These are the activations of a small network on made-up records, seen along a few directions, one row for each record.
Here are examples, each followed by its value of one field, Redor.
Records without Redor are marked missing.
The largest differences between rows may come from other fields.
Random noise pushes rows far along 2 fixed directions. That doesn't count. These rows show it; they differ only by the noise:
[ 243  287  136 -192 -135 -557 -169  234  -93  -34  686  400  116 -733
  158  -61  237  166  -96   50 -179  190  180]
[ 202 -158  110    9  116 -430  665   -3 -408  316 -265  290  437  275
  -73  250 -284 -197 -220  -28 -176  372 -272]
[ 222   50  121  -84   -3 -489  271  110 -257  151  186  339  283 -201
   37  102  -37  -26 -160   10 -179  286  -58]
[ 218 -289  -41  207   17 -299  521  126 -103  311   93   18  130  115
  100   62  -76 -177   12  181 -351  374 -225]

[ -54 -285 -124  250  101  211  188  -36   57  195 -333 -126 -106  545
    7  -84 -151  -43   94   44  -82  -87 -191] | j5
[  30   -2   39   -8  -48  -35  -17   30  207  -59  556 -126 -199 -381
  147 -122  277  117   79  329 -166   84   70] | j6
[ -49   43   60 -208   62   39 -144  -83 -112   -1 -378   28   47  -51
 -192   85  -77   81 -121 -267  343 -171   -4] | j1
[ 129  187 -110   66 -181 -302  -73  219  144  -47  587  -59  -74 -422
  190 -130  144  148  -71  152 -298  169  128] | j9
[ 171 -148  -85  162   20 -273  449    5 -208  195 -152    2  240  343
   59  150 -284 -214 -203   68 -142  336 -300] | j2
[  28 -503 -276  244 -110  272  -67  166  385   62  233 -468 -397  -74
  267 -176  275 -120  381  321 -211   66 -148] | j8
[ 181 -202  -89  259  -46 -113  296  133   59  193    9 -103 -106  152
   26   -6   -8  -77   68   79 -309  288 -139] | missing
[ -41 -298  -70  279   68  437   48   98  263    5  -48 -287 -370  265
  168 -194   80 -150  157  262  -98   86  -64] | j6
[ -40  231   84 -271   49 -147 -178   98 -177 -212  151  418  214 -386
   31   94   -3  117  -48 -184  116  -71   71] | j4
[ -17  299  358 -408  127 -277  159 -261 -531    9 -628  467  429  293
 -413  465 -348   15 -481 -358  439 -107 -217] | j8
[ -36  -89 -222  142 -136   -8 -225  205  175  -83  675  -95 -260 -407
  289 -279  268  206  296  322 -245  -46  200] | j5
[ 150 -277 -267  391 -171  -37  254  151  160  221  337 -390 -218    5
  151 -183    8    1   79  333 -406  309 -138] | j1
[ -82 -527 -278  383  -28   63  249  132  296  164  178 -573 -327  143
  314 -198  162 -119  336  457 -304   34  -52] | j3
[  74  -20   42   30  129 -260  511   -4 -321  287 -329   57  359  383
 -144  154 -391  -87 -292  -16 -157  295 -289] | j10
[  55  167  -88 -223 -161  -46 -546   19  337 -208  697   52 -281 -682
  238 -175  310  218  194  140  -82  -53  424] | j7
[   2  314   85 -335  -67 -261 -446  132   70 -153  301  218  -20 -490
   -6  -79  108   76  -37   -8  231 -248  280] | j3
[  54  121   90  -63 -174 -160 -215  113  215 -134  811  -12 -187 -506
  255 -157  431  200   34  172 -112 -119  180] | j4
[ -19  -81  -41  227   41  320 -356  -16  376 -231  127 -296 -284    3
  214 -233  159  -38  242  109  -19  -72   96] | j9
[  -3   51   24  -11  -77   65  119   97  129  -60  135  -26 -242  -90
  -41  -44  -11   56   10   82    6  -62  -36] | j6
[ -83  341  198 -265  110   40 -299 -172 -116 -130 -412  151  134  -49
 -118  118 -118   81  -79 -441  413 -300  234] | j9
[ -92  349  181 -239   19 -107  -68 -209 -316  -23 -454  386  393   24
 -240  277 -207  -31 -371 -428  326 -101   10] | j2
[-135   11  190 -206  181  -39    0  -49 -288  -90 -432  120  210  280
 -133   78 -170   -4 -117 -259  330   30  -10] | j10
[ 117  334   18 -125 -105 -371 -146  202  -65   21  575  104   95 -622
  108 -128  140  233 -128   73 -257  122  107] | j10
[ -28 -577 -176  432  117  445  407  -40  316  181 -506 -498 -165  762
  -43   96 -237 -237  265  167 -210   64 -432] | j4
[   6  243  172 -261  125 -216   52 -292 -365 -111 -345  376  392   19
 -147  271 -253   41 -319 -374  410 -148  101] | j2
[ 146   77  -62   51  -70 -175   49   48 -147   79  101   -8   15 -153
    1  -64  -40   35 -126  -40 -135  199  -72] | j1
[ -95  313  251 -457   84 -288 -110  -86 -339  -26 -217  404  266 -137
  -71  257  -45  200 -247 -260  192 -142   99] | j7
[ -65 -174   14  246 -105  104   66   71  214  147  -14 -115 -135   63
   24  -32  106  -24  188  107 -170   64  -81] | missing
[ -23  -43    8 -276   54 -270    9    0 -193   15   20  140   76 -182
   46   53  -11  -12  -60  -39   55  -30  -68] | j5
[-146  562  299 -422  -18 -408 -226  -91 -394 -143 -143  555  441 -358
 -196  149  -67  110 -373 -309  178 -149  156] | j3
[ -21 -477 -166  395 -111  123  302   72  331  210  160 -263 -243  167
   96  -90   60 -185  228  262 -263  220  -64] | missing
[ 159 -157   34   22   82 -328  543   -9 -381  357 -239  205  424  355
 -104  307 -441 -206 -358   60 -111  332 -265] | j8
[ 141  260   68 -231  -50 -529  175   85 -315  149  276  358  332 -279
   20  191  -89  113 -295   18 -321  201  -41] | j7

Which value of Redor does each new row have?
[ 214 -426 -165  365 -114 -267  589  208   94  328  354 -190   -3   85
  200  -37    1  -81  111  453 -523  416 -186] | missing
[ 263  495  205 -425  -44 -493  -34  -66 -415 -130   42  422  310 -369
 -231  120 -179  275 -364 -235  244  -38   89] | j1
[ -18  301   64 -137 -155   40 -499  -78  116 -244   49   18 -147 -270
   98  -48  100  240   56 -197  304 -258  298] | j2
[ -28  401  -48 -229  -62 -219 -497  147   68 -292  604  279  -95 -727
   40 -175  439  218   11   44  124 -114  502] | j3
[ -50  -11  149  -71  133  125  101 -162 -319   31 -563   61  287  292
 -258  128  -72   14 -226 -230  211 -113 -175] | j1
[ -23   59  108  -22   72   59   18 -166 -147   87 -216   -2  -45  132
 -161  195  -17  -36 -107 -148  195 -127  -33] | j8
[ -10   76   99    7 -116  262 -525  -25  218  -99  -24 -156 -228  -69
   47 -254  125  198  173 -136  250 -271  165] | j1
[ 133  174   24  -13 -148 -246  -87  278   88   41  617    3  -73 -582
  178 -126  153  193  -42  173 -367  150   87] | j6
[ -16  -24  -14  -18  -46   95 -157  -75   33 -136   22  -15  -56   54
  -63 -105   25  103   25  -45  -46 -114   60] | j5
[ -99  470  518 -457   75 -348   -6 -187 -504  -55 -659  789  588  144
 -418  375 -319   98 -487 -489  440  -20    9] | missing
[ -38  164  248 -140  -72 -229 -178   23  -33 -114   70  385   68 -156
  -45   16   17   41  -97 -102  147   90   64] | missing
